Each row below holds a small network's activations on one input, seen along a few directions.
In each table, some parts of the input vary, and every possible input appears once, in random order.
A made-up example of a description, with smaller parts first: one of 2 separate values, together with either a single point or one of 11 places around a ring or (one of 4 places along a line, together with one of 5 places around a ring).
Shared parts are said once, and a part with two or three values counts as separate values.

A family of inputs:
row 1: -7.205; -1.265; 1.160; 1.433; 0.960; 3.219; -2.382; -0.109; 0.598; -1.128; 4.594; -5.400; 2.042; -0.531; -0.502
row 2: -5.836; 0.243; -1.988; 0.151; -0.810; -0.354; 3.344; -0.133; 1.174; -1.318; 3.495; -2.244; 3.422; -1.178; -2.204
row 3: 6.973; -0.799; -0.058; 3.109; -2.352; -1.081; 5.638; 0.817; -0.232; 0.253; -5.492; 5.268; -2.037; 0.144; 1.169
row 4: 5.172; 0.335; 2.539; 0.202; -2.439; -1.005; -1.937; -2.541; -1.563; 1.383; -4.227; 4.542; -4.379; 1.501; 3.882
row 5: -4.637; -1.147; -2.255; 2.376; 0.016; 4.330; 4.127; 4.086; 3.865; -3.369; 5.006; -3.004; 3.446; -0.405; -3.083
row 6: -0.506; -3.635; -4.087; 1.235; -2.967; -0.498; 0.498; -2.874; -1.926; -1.948; 3.484; 0.270; 3.782; 0.315; 0.138
row 7: 4.454; 1.252; -0.239; 1.634; -3.192; -0.788; 1.924; -0.641; -1.653; 0.770; -6.190; 5.327; -1.651; -0.758; 3.216
row 8: 6.503; 2.220; -0.945; 1.052; 0.628; 0.374; 4.501; 3.252; 0.893; -0.173; -2.132; 4.186; -2.098; -1.765; -0.263
row 9: 3.836; 3.797; 5.251; -2.815; 1.062; -2.818; -4.907; -0.069; -1.235; 3.291; -4.317; 1.871; -2.610; -0.105; 1.913
row 10: 4.437; 2.669; -1.553; -0.968; 0.336; -0.316; 2.114; 1.056; -0.337; 1.049; -3.297; 3.340; -3.234; -1.757; 1.493
row 11: 1.495; -4.172; -4.913; 0.245; -2.657; 1.673; 3.481; 0.756; -0.664; -2.976; 3.499; 0.729; 4.174; 1.475; -0.868
row 12: 1.315; 1.814; 3.990; -1.351; 3.436; -0.839; -5.035; -0.386; -0.130; 0.262; -3.581; -1.425; -3.977; -1.717; -1.492
row 13: 1.842; 3.216; -2.020; -0.305; 3.327; 1.290; 2.663; 2.360; -0.188; -0.771; -3.248; -0.163; -1.673; -1.705; -0.617
row 14: -6.391; -0.930; -1.929; 1.731; -1.041; 3.737; 1.503; 2.109; 1.571; -1.023; 5.018; -4.771; 2.002; 0.122; -2.720
row 15: -4.905; 0.160; -0.226; -1.817; -0.547; -1.218; -1.754; -2.369; 1.927; -1.159; 3.318; -3.421; 1.689; 0.547; -0.405
row 16: -5.901; -0.968; 4.163; -2.419; 2.088; -1.710; -2.945; -2.822; -0.100; 0.768; 3.857; -3.020; 1.907; 1.055; -1.013
row 17: 4.861; 2.834; 1.579; -1.258; 0.729; -2.040; -2.125; -0.164; -0.190; 2.645; -3.058; 1.807; -3.383; -0.498; 2.472
row 18: -3.960; -0.922; -2.147; 0.600; 0.925; 0.990; 5.686; 1.256; 2.022; -2.526; 4.474; -0.540; 4.435; -1.279; -1.829
row 19: -2.983; -3.308; 0.691; -1.087; -0.927; -2.920; -5.338; -2.911; -1.953; -0.583; 3.003; -0.453; 1.514; 3.296; 0.480
row 20: 4.371; 1.866; -2.947; 1.295; 2.970; 1.994; 4.599; 4.251; 1.879; 0.404; -1.465; 2.002; -0.118; -1.596; -1.979
row 21: 1.018; 3.367; -1.104; -0.712; 2.757; -0.696; -2.703; 2.152; 0.426; 0.539; -4.315; -1.396; -1.736; -1.335; -0.015
row 22: 4.312; -0.118; 4.899; -0.439; -1.979; -2.128; -4.239; -3.863; -2.756; 4.515; -5.660; 4.018; -4.329; 2.307; 2.992
row 23: -8.357; -1.720; 4.463; -0.275; 2.295; 1.118; -3.726; 0.217; 0.596; 0.110; 3.473; -6.175; 0.774; 1.175; -1.690
row 24: 0.092; -4.788; -2.323; -1.616; -2.619; -0.317; -2.985; -3.429; -2.025; 0.986; 3.759; -1.348; 2.039; 2.693; 0.926
What is each input in this table made of?
Answer: one of 4 places along a line, together with one of 6 places along a line
Changing only the place on the line of 4 turns row 1 into row 5. The same change can be made to row 4. Which row results?
Answer: row 3
A walk changes only the place on the line of 6. It starts at row 23 and steps to row 16. List the rest of the walk in order.
Answer: row 19, row 12, row 9, row 22
Change only the place on the line of 6 in row 2. List by row number the other rows that result.
Answer: row 6, row 7, row 10, row 13, row 14

A family of inputs:
row 25: 0.933; 0.407; 1.713; 3.822; -1.826; 0.728; 2.604; -3.487; 0.864; 1.573; -3.516; 3.327; -5.488; 1.617; 0.766
row 26: -4.095; -2.172; -6.170; 0.300; -0.589; 2.374; 5.730; 0.803; 1.324; -5.000; 8.075; -3.436; 6.972; 1.348; -4.384
row 27: 0.515; 0.037; 1.775; -2.210; 2.299; -3.164; -7.686; 1.072; -2.954; 1.915; -4.922; -2.550; -1.158; -0.540; -0.368
row 28: -0.162; -0.735; 3.667; -2.526; 1.975; -2.853; -6.490; -0.366; -1.488; 2.075; -0.340; -1.650; 1.858; -1.889; 1.798
row 29: 4.403; 0.719; -2.534; -1.902; -1.792; -0.279; 6.112; 1.710; -0.798; -0.571; 0.415; 3.978; 1.555; -0.160; 0.131
row 30: 1.701; -2.653; 2.965; 0.537; -2.790; -3.558; -4.774; -4.938; -3.712; 2.176; -2.770; 1.339; -1.773; 1.694; 3.018
row 31: -8.162; -3.244; 0.530; 1.456; 1.023; -0.933; -4.304; -3.655; -0.821; -1.022; 7.407; -6.734; 5.606; 0.838; -3.348
row 32: -1.294; 2.544; 1.587; 0.087; 0.019; 2.501; -0.700; 2.303; 2.589; 0.428; -0.424; 0.565; -3.615; -1.461; 2.067
row 33: 0.802; 2.986; 2.538; -0.981; -1.384; 1.130; 2.205; -1.999; 2.498; 0.690; -0.017; 2.987; -4.703; 0.106; -0.042
row 34: 4.908; 2.090; -4.506; -1.542; 3.231; 0.821; 3.011; 5.150; -1.295; -1.183; -3.208; 0.930; 0.547; -0.516; -0.825
row 35: 4.563; -1.963; -3.097; 3.690; -1.675; -0.848; 4.526; 0.367; -1.386; -0.344; -3.252; 6.159; 0.753; 2.079; 2.148
row 36: -8.102; -1.956; 0.885; 1.579; 1.087; 4.573; 3.012; -0.990; 3.839; -2.307; 7.434; -5.465; 1.314; 2.084; -4.068
row 37: -0.162; -0.173; 2.921; -2.923; -1.690; -2.987; -4.945; -3.345; -1.497; 1.656; -0.652; 0.686; -0.056; -1.208; 2.301
row 38: 0.424; 3.131; 1.663; 0.797; 0.987; 2.067; -1.218; 3.734; 2.607; 2.342; -4.190; -1.613; -4.375; -3.256; 0.348
row 39: 3.727; 0.983; -3.938; -0.184; 1.125; 0.428; 2.917; 3.641; 0.231; -2.427; -0.040; 1.476; 2.563; -0.735; 0.458
Changing only one part turns row 25 into row 35. The same change can be made to row 36. Which row results?
Answer: row 26
What is each input in this table made of?
Answer: one of 3 separate values, together with either a single point or one of 4 places along a line
Which other rows agree with row 30 in the choice among 3 separate values? List them by row number.
Answer: row 27, row 28, row 31, row 37
Change only the place on the line of 4 in row 32. List by row number the other rows that result.
Answer: row 25, row 33, row 38
